Each row below holds a small network's activations on one input, seen along a few directions.
Each table varies a few parts of the input and shows all the possible inputs, shuffled.
Descriptions start from the smaller parts, as in this example, which fits no table here: one of 3 separate values, together with either a single point or one of 9 places around a ring or (one of 4 places along a line, together with one of 5 places around a ring).
Shared parts are said once, and a part with two or three values counts as separate values.

Other details of the inputs shift rows strongly along two fixed directions, in all tables alike. That doesn't count.

A family of inputs:
x1: [ -5 -10   7  19 -28   2   2  22  15   2  11 -17]
x2: [  4   7  -8  -9  13   1  -5 -12  -7   2  -5   4]
x3: [  9   7  -8 -10  16  -6   0 -11  -6  -1   1   5]
x4: [  7 -18  11  20 -33   1  15  23   8   2  19 -22]
x5: [-1  1 -2  4 -5  0 -2  3  6  3  2 -4]
x6: [ 11   3  -7  -8  10   4   3 -15 -15   2  -1   3]
x7: [-11 -13  12   7 -27  23  18  -3 -23 -13   7  13]
x8: [ -6   1   3   7  15 -32 -19  29  35  -3  -6 -15]
x9: [  8   8 -11 -11  10   6   1 -21 -14   4  -3  11]
x10: [  2  10 -11 -11   7   9   0 -20 -13   2   1  10]
x11: [  2   1  -2   3  16 -24 -13  11  21   3  -9  -3]
x12: [ -3  -2   3   9  14 -30 -19  26  32   2 -10 -13]
x13: [  5  -4   0   6 -17   8   9   3  -3  -1  14  -9]
x14: [-28  12   5  -2  13 -13 -20  12  27   3 -18   7]
x15: [-13 -10  13   9 -14   0   6   5  -4 -14  -1  14]
x16: [  5  -5   5   9   0 -19  -2  19  18   0   4 -13]
x17: [-12   1   6  -6  12   3  -9  -5   5   3 -23  22]
x18: [-27  11   6   0  12 -15 -19  11  28   3 -17   9]
x19: [ -6   8  -4  -1  24 -25 -20  10  26   2 -13   0]
x20: [ -2  -3  -1   3 -17  17   5   0  -9   1   8  -8]
x21: [  2 -18  10  22 -39  10  12  21   5   4  17 -22]
x22: [ 10  -1  -4  -3   2   3   4  -9 -10   3   1   0]
x23: [ 15   5  -8 -13  12   5   9 -21 -20   0   3   7]
x24: [ -2  10  -9 -10  13   0  -7 -10  -3   0  -4   5]
x25: [  1  -1   5   7  17 -34 -14  26  31  -1  -5 -14]
x26: [-10 -14  13   8 -30  21  18  -4 -22 -14   8  15]
x27: [  4  -2   1   3  -2  -5   1   9   4  -2   6 -10]
x28: [  7   5  -8  -9  15  -2  -4 -12  -8   3  -5   4]
x29: [ 14   6  -8 -14  13   6   7 -20 -21  -1   2   5]
x30: [ -6   7  -4  -1  19 -21 -18  10  22   1 -11  -3]
x31: [ 14   4  -7 -15  16   4   6 -20 -21   0   1   5]
x32: [ -8   1   5 -10   4  19   1 -18 -13   3 -16  26]
x33: [-3  5 -7 -7  0  9 -1 -7 -8  0  1  0]
x34: [  4  10 -11 -10   9   6   1 -17 -11   0   2   7]
x35: [  6   9  -9 -10  14  -1  -2 -10  -6  -2  -1   2]
x36: [ 14   3  -7  -8  10   0   6 -15 -12   3   0   6]
x37: [  5 -20  12  23 -36   5  14  24   7   2  18 -25]
x38: [ 13   0  -3  -3   0   1   9  -8 -10   1   7   0]
x39: [ 15   4  -8 -11  13   3   6 -20 -17   3   0   8]
x40: [  5   7  -8  -8  12   0  -4 -13  -6   3  -5   6]
x41: [-1  5 -5 -1  5 -3 -4  0  5 -1  1 -2]
x42: [11 -1 -2 -5  6 -1  6 -6 -9  1  4 -3]
x43: [  4 -20  13  22 -35   5  13  25   7   1  18 -27]
x44: [ 11  -9   3   7 -15   3  12   5  -4   1  13 -10]
x45: [-15 -11  13   9 -12   1   5   9  -3 -14  -1  12]
x46: [-12 -14  12   7 -27  23  18  -2 -24 -14   8  13]
x47: [  4   1   0  -1  23 -25 -12  11  17   0  -9  -7]
x48: [  6   2   0  -2  23 -26 -10  10  16   0  -7  -6]
x49: [ -9   3   1   7  13 -26 -21  24  33   1 -10 -11]
x50: [ -2  10  -9 -10  12   1  -7  -9  -3   0  -4   4]
x51: [ -9   4   1   7  14 -29 -20  26  36  -2  -7 -12]
x52: [ -7   8  -5  -1  18 -21 -17   8  22   1  -8   0]
x53: [  8   8 -11 -11  10   7   0 -21 -15   3  -3  10]
x54: [-30  13   5  -3  20 -20 -24  15  32   2 -22   7]
x55: [  7   5  -8  -8  14  -2  -3 -13  -7   3  -5   6]
x56: [  1 -14  10  21 -27  -7   6  30  18  -1  17 -22]
x57: [  6  -7   3   7 -17   7  10   7  -5  -2  15 -13]
x58: [  4  -4   0   6 -17   9   9   4  -3  -1  14 -10]
x59: [ 12   4  -5 -11  13   1   4 -12 -14  -2   2   1]
x60: [  3 -16  10  21 -36   4  13  25   8  -1  22 -23]
x61: [  2 -16  11  23 -27  -5   5  28  16   3  11 -23]
x62: [-19  14  -1 -13   5  15  -4 -16  -7   3 -10  17]
x63: [ 5  4 -6 -6  3  4  3 -8 -8 -1  5 -1]
x64: [ 12  -2  -2  -4   1   2   9  -8 -11   1   6  -2]
x65: [ 10   9 -12 -12  12   5   4 -20 -15   0   3  10]
x66: [ 1  9 -9 -9 10  3 -3 -9 -5 -1 -1  2]
x67: [ -3 -11   7  19 -36  12  10  18   7   0  19 -19]
x68: [ 11   7  -8 -15  13   7   5 -19 -21  -3   3   5]
x69: [  6   7 -10 -12  10  10   0 -19 -17   3  -3   6]
x70: [ -6  -5  10  -1 -17  27   9 -15 -15   3  -8  20]
x71: [ -2  -3  -1   4 -20  15   7   0  -6   1  11  -6]
x72: [  9   4  -7  -9  16  -2  -2 -12  -9   2  -5   3]
x73: [-13 -22  20  17 -52  41  20  10 -12   3   8  -1]
x74: [ -7 -13  15   7 -35  34  15  -9 -16   3   0  13]
x75: [-3  2 -2  1 -2  1 -3  7  4 -3  3 -9]
x76: [ -8   0   5  -5   5  -1   2 -14 -13 -14  -8  28]
x77: [ -8  -4   9  -2 -11  22   5 -13 -11   3 -11  21]
x78: [  2   2  -1   0  23 -24 -15  12  17   1 -11  -6]
x79: [ 14   4  -7 -12  14   5   5 -19 -19   2  -1   5]
x80: [  2  -5   1   4  -3  -1  -2   7   3   2   1 -10]
x81: [-21  13   2  -7   8   2 -10  -7   6   3 -12  15]
x82: [  3   6  -8 -10  14   1  -5 -10  -7   2  -6   3]
x83: [  0  -3   3  11  13 -33 -15  23  32   3  -8 -10]
x84: [-16   9   2  -6 -11  23   4 -17 -12   4  -2  16]
Each input here is: one of 6 places along a line, together with either one of 3 separate values or one of 11 places around a ring.
The inputs of x72 and x78 match in every part but the place on the line of 6. If x69 is changed in the same way as x72 into x78, which row does it become?
> x82
The inputs of x81 and x54 match in every part but the place on the line of 6. If x52 is changed in the same way as x81 into x54, which row does it become?
> x33
Change only the choice among 3 separate values in x17. List by row number the other rows that result.
> x7, x14
Change only the place on the line of 6 in x73. List by row number the other rows that result.
> x17, x32, x70, x74, x77
Change only the choice among 3 separate values in x77. List by row number the other rows that result.
> x18, x26

A family of inputs:
x85: [-10 -16  19  13 -54  38  32  -7 -24  -6  19   8]
x86: [  7  11 -12 -20  44 -16 -11 -15  -1  10 -22  16]
x87: [-21 -23  29  38 -60  14  15  35  19   2  16  -7]
x88: [ 17   8 -12 -27  27  17   9 -42 -38   5 -12  25]
x89: [ -3  -9  11  16   6 -40 -13  42  34 -10  -4 -25]
x90: [  0 -12  16  15   9 -32 -10  35  30   0  -9  -6]
x91: [ -6 -12  16  12 -51  42  31  -9 -31 -11  21   9]
x92: [ -1  -4   2  -3  32 -40 -16  19  22 -11  -8  -2]
x93: [ 25  33 -39 -23  56 -47 -11 -26  -4  -6  12   0]
x94: [-26  -6   9  25   0 -34 -28  53  59  -9  -8 -16]
x95: [  2 -25  11  28 -43  11  16  34   6  -6  25 -35]
x96: [ -3  13 -16 -19  -5  42   6 -37 -39   3   4  16]
x97: [-12  -5  11   9 -42  37  19 -13 -17   6   6  11]
x98: [ 51 -19  -5   9 -17   6  20 -13 -14  12  15  -8]
x99: [-18  20  -4 -12  32 -20 -34  -5  26   9 -30   9]
x100: [  6 -27  23  21 -45  15  25  22 -10  -5  21 -16]
x101: [ -9  20 -12 -22  39 -17 -17 -17   0 -13 -22  25]
x102: [ -5 -26  26  30 -22 -28  -2  54  33 -11   9 -28]
x103: [-23  13  -2   3  22 -30 -38  28  46   8 -22  -5]
x104: [ 18   9 -16 -21   7  34  16 -41 -50   2   9   6]
x105: [-16  11  -3  -9  40 -33 -24   4  24 -14 -21  24]
x106: [ 19  11 -16 -22   6  37  16 -42 -48   8   5   5]
x107: [ 14  13 -12 -23  22  17   3 -40 -30   8 -11   4]
x108: [ 10   8  -9   2 -36  32  12   8   6  20  35 -43]
x109: [-13  16 -13 -23  33  -3 -17 -27   1  10 -26  33]
What do these inputs look like to the network?
> either one of 3 separate values or (one of 2 separate values, together with one of 11 places around a ring)
Which of the alternatives is x104?
> one of 2 separate values, together with one of 11 places around a ring
Change only the place on the ring of 11 in x86. List by row number the other rows that result.
> x88, x89, x90, x92, x95, x100, x102, x104, x106, x107
Change only the choice among 2 separate values in x105. List by row number the other rows that result.
> x92
